[661, 475, 991, -212, -736, -850] >> -212

[[3, 4, 4, 4],
 [3, 5, 7, 0],
 [3, 5, 6, 0]] >> 5

[742, 709, 838, 98] >> 709

[[7, 5, 4, 2],
 [8, 5, 6, 8]] >> 5

[-3, 25, -8, -7, -10, -47, -9] >> -10

[[-13, -7, 4, -20, 40, 26],
 [-25, 2, -42, -20, 38, -11]] >> -20
---
[-21 39 -23 43 -5 13 -29] gives -23

[16 -24 -10 33 15]
[14 9 -25 6 35]
[14 -5 -25 12 34] gives -10

[18 -26 -33 -40] gives -33

[37 28 5 15 3 25] gives 5

[12 44 -15 -37 8 -18] gives -15

[-22 -17 38 40 17 -37 -4] gives 38

[-32 -32 -5 0 -20 -42] gives -5

[12 24 12 4]
[8 -17 7 17]
[-44 42 31 19] gives 12

[40 -35 -12 12] gives -12
---
[-12 7 23 -32 -36] gives 23

[-13 -27 -1 33 39 -33 -41] gives 33

[4 -2 -5 -35 36] gives -5

[4 -10 -9 -38 34]
[-5 -7 -3 -2 14]
[-10 -4 -7 -16 8] gives -3

[18 -41 3 25 -38] gives 3

[-22 -21 16 16 -43] gives 16
---
[[-22  24   4 -14 -36]
 [-25 -19 -37 -33 -18]
 [ 23 -25  -3  47  34]]	-33

[[ -7  21 -25  -2   1   8 -46]
 [ 36  -7  15 -27   6  31 -10]
 [ 36  -8  15 -27   6  32 -10]]	31

[[ -1   9 -18 -17 -15 -12 -22]
 [  1 -40  40  46  35  -3  41]
 [  3 -19  25  22  14  -3  35]]	-3

[[  0  12  10  -1 -16]
 [  5  -3 -10 -15   6]
 [  9 -19  16   7  44]]	-15

[[-18  20 -16  -5  18  20]
 [ 36 -37  17  19 -26 -35]
 [  8  -4 -17  20  10   0]]	-26

[[ -3  -5  -9  11   2]
 [-18  -8  -7  -2  -7]
 [-31   6 -36  34 -23]]	-2

[[  2 -13  34 -16]
 [  2  14  -9 -12]
 [ 33  -1 -26  -2]]	-9

[[ -3   9 -10   7 -37  12]
 [-30  18   0   0 -17  -2]
 [ -1  -5  -3   7   9  -7]]	-17

[[ 25  24   5  38 -13   7 -12]
 [-15  -5   7 -12  23 -10  27]
 [-17  -4   8 -11  23 -19  30]]	-10

[[ 20 -39  11  -9  13 -14 -27]
 [ 18 -14  -2   0 -11 -31 -27]
 [  3 -23   2 -13 -12 -46 -23]]	-31
---
[8898 1513 2636 6743 9786 6872 4427] out 8898
[ 93 159  35 234 231 166] out 93
[29 31 20 39 56 79 24] out 29
[942 655 459 522 210] out 942
[ -8  26 -49  23] out -8
[4651 5538 3097 9137 1183 3341] out 4651
---
[[137 132 110  44 137]
 [143 120 212  84 127]
 [153 102  77  86 127]] value 86

[[ 79 234 168 105 215 167]
 [180  97  31 218  68  50]] value 68

[3 3 8 0] value 8

[-756  517 -571   61  122 -273 -738] value -273

[ 7 26 38 34 84 33] value 84

[ -5 -35  49 -38] value 49

[103 252 187  94 169  96  23] value 96
---
[37, 16, 32, 10, 72, 75] Out: 16

[[108, 95, 160, 45, 105],
 [120, 231, 133, 244, 120],
 [179, 21, 77, 127, 91]] Out: 95

[[3796, 3716, 3746, 2693],
 [5892, 8954, 6793, 5698],
 [3697, 1894, 2109, 5959]] Out: 3716

[60, 116, 208, 50, 36] Out: 116

[614, 498, 395, 650, 182, 932] Out: 498

[[5, 7, 4, 1, 8, 8],
 [5, 3, 3, 6, 7, 6]] Out: 7

[8761, 8842, 8524, 5395, 5145, 8707, 2162] Out: 8842
---
Input: [-11 -46  46  -9 -14   6]
Output: -14

Input:
[[  7  22 -31  25]
 [-10 -10  24 -17]
 [-29 -18  19 -20]]
Output: 19

Input:
[[-886 -783 -275  939  193   67]
 [-837    3  -78 -244 -734  279]]
Output: -734

Input: [89 53 10 60 46]
Output: 60

Input: [4 0 6 7 7 2 8]
Output: 2

Input:
[[816  13 649 282 271]
 [  2  27  19  12  15]
 [ 44  50  39  51  51]]
Output: 51
---
92,25,37,27,69,44
47,47,41,74,1,58
83,51,25,37,52,77
| 92, 77

7013,1809,8595,3871,4589,8613
7241,1679,8690,5100,3034,5885
6546,5370,9714,9333,8702,9554
| 7013, 9554

136,133,141,98
196,191,231,61
134,148,155,131
| 136, 131

1843,3687,2606,8513,2478,7034,4615 | 1843, 4615

-141,-580,451,960,168
463,812,650,-39,-135
| -141, -135

889,-771,949,-639 | 889, -639
---
[1 -12 3 6]
[4 -15 39 9] --> 6, 4

[-12 -10 -20 -5 25 -30 38] --> 38, -12

[-2 1 -21 40 -6 -24] --> -24, -2

[6 23 -8 -3 36 27 -16] --> -16, 6

[-9 42 20 26 -44 13] --> 13, -9

[45 -16 11 -4 -28 -38] --> -38, 45

[-6 40 4 -21] --> -21, -6
---
[-13   9  26 -13   3 -35  27] -13
[ 17 -45 -46   3 -37  36 -11] 17
[ 47  13  41 -10] 47
[  1 -24  15  -2 -23 -39] 1
[ 43   5  30  -2 -18  45  -5] 43
[14 36 12 14] 14
[-10   8  16   0  18 -36  21] -10
[ -5   4 -39  -2 -11   2  -9] -5
[ 20 -38  11  18  10  25  -2] 20
---
[[-10, -38, -4, 24, 8], [16, 14, 38, -31, 16], [12, -7, 36, -15, 19]] 8, 12
[37, 4, -26, -5, 28, 12] 12, 37
[-20, -18, -21, -34, -31] -31, -20
[-18, 41, 25, -35] -35, -18
[23, -2, -39, 3, -14, 28, 22] 22, 23
[-24, 4, 0, -42] -42, -24
[27, 43, -28, -26, 13, 14] 14, 27
[-27, -12, 34, -11, -16, 3] 3, -27
---
[ 44  20   1 -19  18] -> 1

[[ -1   3   3 -34  -6]
 [ -2 -10   5  30 -29]
 [-13 -19   6 -12   7]] -> 5

[-44  -8  -4 -47  -1  47  41] -> -47

[-11  44  35  12  -2] -> 35

[[-12 -14  32 -15 -21 -19   3]
 [ -9   3 -15 -37   4 -15  19]
 [ -2  -3  13  17   7   3   2]] -> -37

[-11 -20 -35  19 -10  -1  22] -> 19

[ -1   1  -1 -46  -1] -> -1

[ -4 -17  43  21  13] -> 43

[-7 -1 -4 37 46] -> -4

[ 15   9  -7 -46 -15 -32  -5] -> -46
---
[[ 28 -41  18 -18   7 -18 -10]
 [ 15  -9  30 -42   2  28  32]
 [  0 -13 -29  30  -5   8   2]] --> -29

[-14  23  46  25   4 -15  16] --> 46

[[-23 -22  40  -7  15  28  -5]
 [-14  -7   7 -40  37  -3 -18]
 [-21 -32  33   8  17  22   6]] --> 33

[ 31  -3  15 -19  39  -9 -21] --> 15

[[ 16  -2  37   0  -5 -10  -9]
 [ 14 -32  13  10 -12 -31 -16]] --> 13

[  3  16  -4 -27 -13 -39   0] --> -4

[[ -2 -27  31 -27  46  10 -14]
 [ 15 -21   0 -14  35  13   9]] --> 0

[[  1   0 -22  -9  35   1 -23]
 [ 16  -7  16   6   7  -5 -12]
 [  0  -4  -5  -2   2  -4   6]] --> -5

[ 38  27 -23  19 -19   0  10] --> -23
---
[-34 -3 5 -38 -24]
[-16 -5 5 -30 -15] gives 5

[-3 -40 6 28 21 23 9]
[-4 -40 5 26 18 20 6] gives 6

[-1 -6 11 -12 -38]
[1 5 19 -5 -46] gives 11

[-6 -2 41 14 -2 -14 -21]
[-5 6 2 4 1 5 -11] gives 41

[-19 -9 -43 -14]
[5 2 -18 12] gives -43

[-45 12 -12 13 22 29]
[-14 1 -4 1 9 11] gives -12
